Each row below holds a small network's activations on one input, seen along a few directions.
In each table, some parts of the input vary, and every possible input appears once, in random order.
A made-up example of a description, with smaller parts first: values(3) and (point or ring(9) or (line(4) and ring(5))).
Shared parts are said once, and a part with two or three values counts as separate values.

Other details of the inputs vary at random and push rows far along three fixed directions, the same in every table; ignore that.

Rows:
row 1: [  3  -7 -14  19 -13   9  -2   7   3   9 -10]
row 2: [ 14  13  12 -13   5 -28  11  -6   0  30 -12]
row 3: [ -3 -11 -26 -20  28  20  12  -5   4 -22  -9]
row 4: [  3   1   2  36 -23  12  -3  21   5   5   6]
row 5: [  0   2  16  -2  -7 -19  -4  -3  -4  17 -10]
row 6: [  3   1   5  13 -10 -10   6  -6  12  31  12]
row 7: [ -3  -6  25 -35  10 -17   2  -8 -10 -26   2]
row 8: [ 12  14   8 -12   1 -30   4  -8  -4  31 -14]
row 9: [ -2   2  12 -30  12 -19 -11  -4  -9 -25  -8]
row 10: [-12  -1  -7  -4   3   6  -9   2  -5 -18   6]
row 11: [  2  -6  -6  -6  24  32 -11  -7  -4 -26   3]
row 12: [  6  -3  25   8 -14 -19  -3   7   4   8   8]
row 13: [ -4   8  24 -19  -5 -15  -7   0 -13 -22   9]
row 14: [  5   9 -41 -24  31  17  14 -16   6 -10 -16]
row 15: [-12 -10  13  22  -7  18  -8  15   2 -23  -1]
row 16: [-12   5  31  -2 -12  -3 -21  17  -7 -40   9]
row 17: [ -3   3  19   0 -20 -24 -10  -3 -13   8  12]
row 18: [  0   1  26 -15  14 -15  -1   0   0 -16  -4]
row 19: [-11  -1  -4  16   2  17 -14  10  -4 -28  -7]
row 20: [ -8 -14  19  46 -37  10 -13  23   4   2  13]
row 21: [-16  -4   5 -20   8   5  -6   1  -4 -29   3]
row 22: [-15  -2 -11  24  -3  40  -3  22   4 -34  13]
row 23: [ 11   8   7   4 -14 -17  11  -1  -4  27   6]
row 24: [  7   1 -52  37  -8  30  12   6   9  31  -3]
row 25: [ 16  -8 -34  17   7  15  20  -4   7  13  -6]
row 26: [  7  13   3 -12   1 -18  12 -11   6  31   2]
row 27: [  5  -3 -11 -30  30  -5  15 -11   5  -9  -3]
row 28: [-4 -6 -9 -9 11  8  8 -9  8 -3 -2]
row 29: [  0   1 -42   3  13  18   5 -12   7   5 -10]
row 30: [  2   3 -11  -7  -3 -11   6 -16   6  33  -5]
row 31: [ 17   0  -2  -9   8   1  -2 -13  -2  40   5]
row 32: [ -8  -4  20  24 -35  -5 -10   8  -8   8  15]
Each input here is: values(2) or (line(5) and ring(6)).
- List by row number the other inputs of the same sort as row 11. => row 31

Rows:
row 33: [ 6  3  9  4 -6 -6 -4  0  1 11  8]
row 34: [-13   1  -2  21  -9  30 -14  14  -2 -25   8]
row 35: [  8  -7 -44   5  13  20  10  -9   5  12 -16]
row 36: [  4  -7   1  16 -11  -2   2  -2   3  23   4]
row 37: [  3   7  23 -13   2 -31  -4   2   0  -1 -16]
row 38: [ 10   5 -27 -16  23   7   8 -11   0   3 -13]
row 39: [  1   2  -7  15 -13  -4   5   1   3  21   6]
row 40: [ -8   5  10 -18   3 -10  -3  -1  -4 -17   5]
row 41: [ 12   3 -13 -29  31   2  11 -13   1  -8 -12]
row 42: [-14  -4   7   8  -3  17  -8  14   2 -40  14]
row 43: [-7 -2  3 -5 -3  0 -7 -3 -5 -4  0]
row 44: [ -4  -5  21  -8  -4 -12  -9  -1  -2  -8   9]
row 45: [-11  -1   2  17  -3  27 -12  13  -1 -31  10]
row 46: [  4  -7  -2  17 -11   2   5   0   5  28   0]
row 47: [  8   4  24 -16  -6 -32   0   4 -13  -4 -12]
row 48: [ -4   4 -23 -22  21  10   8  -8   0 -21 -11]
row 49: [  2   0  -1  13 -12  -1   9   3   6  23   4]
row 50: [ 3  0  1 11 -2 11  2  5  3  8  2]
row 51: [  4   0  -3  18 -13  -4   9   0   6  25   6]
row 52: [ -3   0  23 -20   1 -24  -7  -7  -7   3   5]
- What is each input in this table made of? => values(2) or (values(3) and line(6))

Rows:
row 53: [-11  -3  21 -12   4   8  -9   5  -1 -29  13]
row 54: [ 11  -3 -23  27  -7  12   7  -3  10  38   2]
row 55: [-10   3   5 -28  21   4  -4  -4  -3 -32  -1]
row 56: [-16  -7  37   6 -14  -3 -17  20  -6 -38   5]
row 57: [-16   5  38  -3  -7   0 -21  20 -10 -53   6]
row 58: [-10   3  32   8 -26 -22 -12   5  -5   9  22]
row 59: [-11  -1  19 -10   3   7 -14   2  -9 -29  10]
row 60: [ 15   0 -47  13   1   7  16 -11   5  41 -11]
row 61: [ -5  -2   7 -25  22   8  -7  -3  -5 -37   3]
row 62: [ 14   6  -7 -26  14 -18   9 -22  -2  31  -9]
row 63: [ 13   3   5 -21   9 -21  13 -18   3  31  -1]
row 64: [  3  -2  -6 -40  33   6   6 -10  -3 -27  -6]
row 65: [ -5   4  20  -4   2  -3  -9  13  -4 -35  -2]
row 66: [ 12   4  -8 -25  11 -22  18 -20   4  28  -7]
row 67: [ -8  -9 -34  20   5  45   4  11   9 -26   0]
row 68: [ 18   1  -7 -19  12 -29  10 -13  -1  25 -24]
row 69: [  2   6   3 -14  -3 -17   1 -11  -3  20   0]
row 70: [  8   1  -9  40 -20   7   7  14   6  21  -4]
row 71: [-10   1  35   8 -27 -21  -7   5  -4   8  23]
row 72: [  4  -8 -26  17   3  19   2   6   2  -8 -20]
row 73: [ -1  -6 -30  11   3  23   8   4   5  -5  -1]
row 74: [  2   6   6 -12  11  -4  -3   5  -3 -27 -10]
row 75: [  8   1   8 -11   4 -16   2 -10  -1  21   4]
row 76: [ -8  -6 -37  21   5  46  -1   8   6 -28  -3]
row 77: [ -4  -2  38  13 -25 -27 -13  11  -4   6   5]
row 78: [ -1  -6 -46  13  14  37   6   2   5 -21  -7]
row 79: [ -4  -4   4  50 -33  16 -11  13   6  25  20]
row 80: [ 16   1  -4 -24  15 -19  16 -20   0  30  -6]
row 81: [-11   4  37   9 -22 -19 -12   6  -1  11  22]
row 82: [ 11   7  -8 -24  16 -22  11 -19   2  30  -8]
row 83: [ -3   0 -13  34 -19  14  -1   5   4  28   6]
row 84: [  2   0  -7 -38  33   5   2 -13  -6 -27  -8]
row 85: [-13  -4  22 -14   5   0 -15   9 -10 -49  -9]
row 86: [  2   2 -11 -30  23  -3   7 -12   2 -13  -7]
row 87: [ -2   7  39  10 -26 -24  -9  16  -4   6   9]
row 88: [ -8  -3 -16  20  -5  24  -4   7   5 -13   5]
row 89: [  2   3   8 -12   3 -17   9 -10   2  20   3]
row 90: [  0  -5 -53   8  17  40   9  -2   3 -19 -13]
row 91: [ 19  12  -7 -21  11 -26  12 -12  -4  25 -23]
row 92: [ -9  -4   3  49 -34  15  -5  18   7  26  20]
row 93: [  0   4  22  -6  -9 -15  -8  -5  -3  16  11]
row 94: [  5  -9  -9  40 -21   6   5  11   6  21  -7]
- What is each input in this table made of? => line(6) and (values(2) or line(5))
- Changing only the line(6) part turns row 56 into row 94. The same change can be made to row 64. Which row results? => row 80
- Which other rows does row 70 become when the values(2) part takes its other values? List them by row number. => row 94
- Which other rows does row 56 become when the values(2) part takes its other values? List them by row number. => row 87
- Which other rows does row 86 become when the line(6) part takes its other values? List them by row number. => row 66, row 67, row 69, row 76, row 88

Rows:
row 95: [ -1  -7   1  15 -18   0   1   0   0  25   5]
row 96: [ 18 -10 -43   0  22  27  22  -9   8  11 -18]
row 97: [  1   0  -4  19 -18  -7  -3   0   2  21   7]
row 98: [  9  10  -5 -22   3 -33  11 -20  -2  33  -3]
row 99: [-14   0  -1 -18  11  11   4  -2   0 -31   2]
row 100: [ -7 -12   8  49 -29  16  -7  15   4  15  19]
row 101: [  6  -8 -38  49 -13  30   4  20   8  -7 -28]
row 102: [ -6   6  34 -33   5 -29 -13 -11 -10  -4   6]
row 103: [  8   7   1  -7  -7 -28   5  -8   0  33   5]
row 104: [-27  -5  12  21 -16  30 -10  20   1 -41  19]
row 105: [  1  -3   1 -12  15   9  -3   0  -4 -33   1]
row 106: [ -9   2  45  17 -25 -22 -18  29  -9 -21  -2]
row 107: [ 11   7  -4 -22   3 -33   8 -21  -2  32  -6]
row 108: [ -1   7   7  14 -25 -11  -1   6  -1  24  15]
row 109: [ -5  -2  10  18 -20  -9   0   4   6  26  15]
row 110: [-11   5  -4 -20  10   8   0  -2  -5 -36   1]
row 111: [  6   2   7  -8  -3 -24   9  -8   6  36   6]
row 112: [ -9   3   5   0   1  14  -2   9  -4 -34  10]
row 113: [  1  -2  -4  18 -18  -6  -4   0  -2  22   7]
row 114: [11 -1 -7  1 -7 -7  3 -3 -4 23  1]
row 115: [ -6   4  41 -19  -7 -20 -17   1 -11  -3  12]
row 116: [ -6   7   3 -16  17  15  -1   1  -3 -29   1]
row 117: [ -2  -8   1  17 -15  -3   0  -1   3  25   7]
row 118: [ 14  -6 -52   1  20  19  13  -9   5   9 -16]
row 119: [ -1   8   0  14 -16   1  -2   4   3  26   9]
row 120: [ -2   2   0 -13  16   8   1   1   0 -34   4]
row 121: [  9  -7 -39  17  13  28  19  -2  15  10  -7]
row 122: [  1  -7   1 -32  31   6   6  -9   1 -33  -6]
row 123: [ -3  -1  -8 -35  22   4   0 -11 -10 -35  -9]
row 124: [ 15   9  -3 -23   6 -32  11 -15   0  33  -1]
row 125: [ 12   8   0 -23   9 -28   4 -18   2  37  -6]
row 126: [  7  -9 -38  49 -12  30   3  22  10  -7 -26]
row 127: [-17  -4  12   5   1  25  -3  13   0 -43  13]
row 128: [ -7   1  45  16 -28 -21 -19  25  -5 -23  -1]
row 129: [  2  -4  15  22 -19  -6   1   4   8  25  12]
row 130: [  1   8   1  15 -15   1  -1   5   3  26   9]
row 131: [ -4   1  -4 -36  27   9  -4 -10  -8 -30 -11]
row 132: [ 7  3 -4  2  0 -6 -1 -5  5 26  0]
row 133: [ -7   0  -4 -37  26   6   9  -6   1 -32  -4]
row 134: [ 11  -2   1 -23   7 -29  10 -18   1  37  -4]
row 135: [ 14   6  -4 -22   5 -33   8 -17   0  33  -4]
row 136: [ -9  -1  41 -17  -6 -26  -9   0   0  -6  16]
row 137: [-24  -3  47   5 -24 -14 -19   7  -2 -16  24]
row 138: [ -2  -6   5  47 -34  16  -9  16  -4  13  17]
row 139: [-10  -3   7   0   6  17 -15   7  -2 -29   7]
row 140: [  6  -1  -2 -33  26   6   3  -7  -7 -35  -7]
row 141: [  0   6  39 -33   6 -25  -9  -9 -13  -3   5]
row 142: [ 16   9  -1 -20   8 -31  13 -17  -2  33  -2]
row 143: [  5   4  -1 -23   5 -30  14 -21   3  35  -3]
row 144: [  8 -11 -49   0  20  22  17 -14   8  11 -18]
row 145: [ -1   0   7 -19  18  16  -6  -1  -5 -31  -3]
row 146: [  0  -4  14  23 -18  -7   0   2   5  26  12]
row 147: [-19  -2   7   7   2  24 -18  10   1 -41   8]
row 148: [-16  -4   6  33 -14  18 -14  30  -5 -46 -14]
row 149: [ -5   0   5 -17  15  14   7   2   3 -31   3]
row 150: [ -4   6  34 -34   7 -29 -14  -9  -8  -3   7]
row 151: [ 11  -3 -48  -2  20  24  24  -6  12  11 -14]
row 152: [-10   2   1  42 -37  12  -6  17   0  12  20]
row 153: [ -7  -6   1  45 -38  14 -12  15  -4  13  16]
row 154: [ -4   4   4 -14  20  13  -3   0   2 -30   2]
row 155: [ -6   3  49  19 -24 -20 -16  28  -9 -22  -3]
row 156: [-12  -1   3  46 -31  15 -15  11   5  15  15]
row 157: [ -7   9  30 -33   1 -35  -6  -9  -9  -8  10]
row 158: [ -3  12  32 -36   1 -32  -3  -4  -9  -8  12]
row 159: [ -2   5  -2 -32  34   7   2  -9  -1 -31  -5]
row 160: [ -6  -2   0 -18  15  15  -9   0  -6 -28  -2]
row 161: [  7   3   0 -23   6 -30  14 -19   4  36  -3]
row 162: [ 18  -3 -44   2  26  26  13 -11   8  12 -18]
row 163: [ 14  -6 -44  37   8  28  14  16   4  -4 -37]
row 164: [  7 -12 -42  13   8  30  13  -2   7  12 -11]
row 165: [ -6  -5  -4 -34  29   3   3  -8   4 -33  -6]
row 166: [ -5   1   5 -16  22  11  -6  -3   0 -32  -1]
row 167: [-12   2  43  16 -31 -22 -19  20  -7 -23  -4]
row 168: [ -9  -1   0 -18  13  15  -9  -4  -7 -29  -4]
row 169: [ 16  -1   5 -23   7 -25  14 -18  -3  37  -6]
row 170: [  1  -7  12  17 -23  -5  -2   5   0  27  11]
row 171: [  5   0 -10   3  -7 -11   1  -9  -3  22   0]
row 172: [ -4  -1   5 -16  22  12  -8  -3  -5 -31  -1]
row 173: [  2  -8   2  17 -13  -2   0   2   4  25   9]
row 174: [  5   5   5  -7  -5 -22  -2 -15  -3  37  -1]
row 175: [ 17   6   0 -19   8 -32  11 -18  -1  33  -5]
row 176: [  2  -2  -4 -30  29   3   1  -9  -7 -35  -6]
row 177: [  9  14  -1 -26   5 -25   9 -17  -2  37  -5]
row 178: [ -3  -5   1  18 -15  -4   1  -1   7  24   7]
row 179: [-11  -8   1 -18  11  13  -2  -4  -5 -30  -2]
row 180: [  5   2   2  26 -19 -15   0  15  -3  16 -21]
row 181: [ 16  15   5 -24   8 -23  13 -15   1  37  -4]
row 182: [ 17  -7 -44  36   4  29  13  13   8  -6 -35]
row 183: [ 11  -6 -45   2  25  23  24 -10  12  11 -14]
row 184: [ -2   5   1 -16  13  10   4   3  -2 -34   3]
row 185: [-14  -1  45   7 -24 -15 -24  14  -9 -17  27]
row 186: [  7   5 -51  -2  19  26  17 -12   7  12 -17]
row 187: [ 17   0 -44   3  26  25  15 -10  12  11 -18]
row 188: [-12   4  -1 -16  16  11  -6  -2   0 -29   1]
row 189: [ -1  -2   6  49 -32  -1  -8  29  -1   8 -11]
row 190: [-14   2   3  45 -31  15 -13  12   4  16  18]
row 191: [  6   2  11  22 -20 -10  -3   4   3  23  12]
row 192: [  9   1  -8   4  -4 -11   3  -4   3  22   2]
row 193: [ 5  6 -5  1  0 -6  2 -4  5 26  3]
row 194: [-14  -7   4   5  -4  23 -14  14  -7 -44  10]
row 195: [ -6  -5  17  31 -14  18 -13  30   1 -50 -10]
row 196: [ -4  -4 -41  43  -4  46   0  12  12   3   1]
- Changing only one part turns row 186 into row 181. The same change can be made to row 123. Which row results? => row 140
- Changing only one part turns row 157 into row 98. The same change can be made to row 102. Which row results? => row 174
- What is each input in this table made of? => line(6) and (values(2) or (values(3) and line(5)))
- Which other rows does row 180 become when the values(2) part takes its other values? List them by row number. => row 101
- Which other rows does row 152 become when the values(3) part takes its other values? List them by row number. => row 104, row 177
- Which other rows does row 122 become when the line(5) part takes its other values? List them by row number. => row 96, row 121, row 129, row 149
- Which other rows does row 147 become when the values(3) part takes its other values? List them by row number. => row 97, row 178
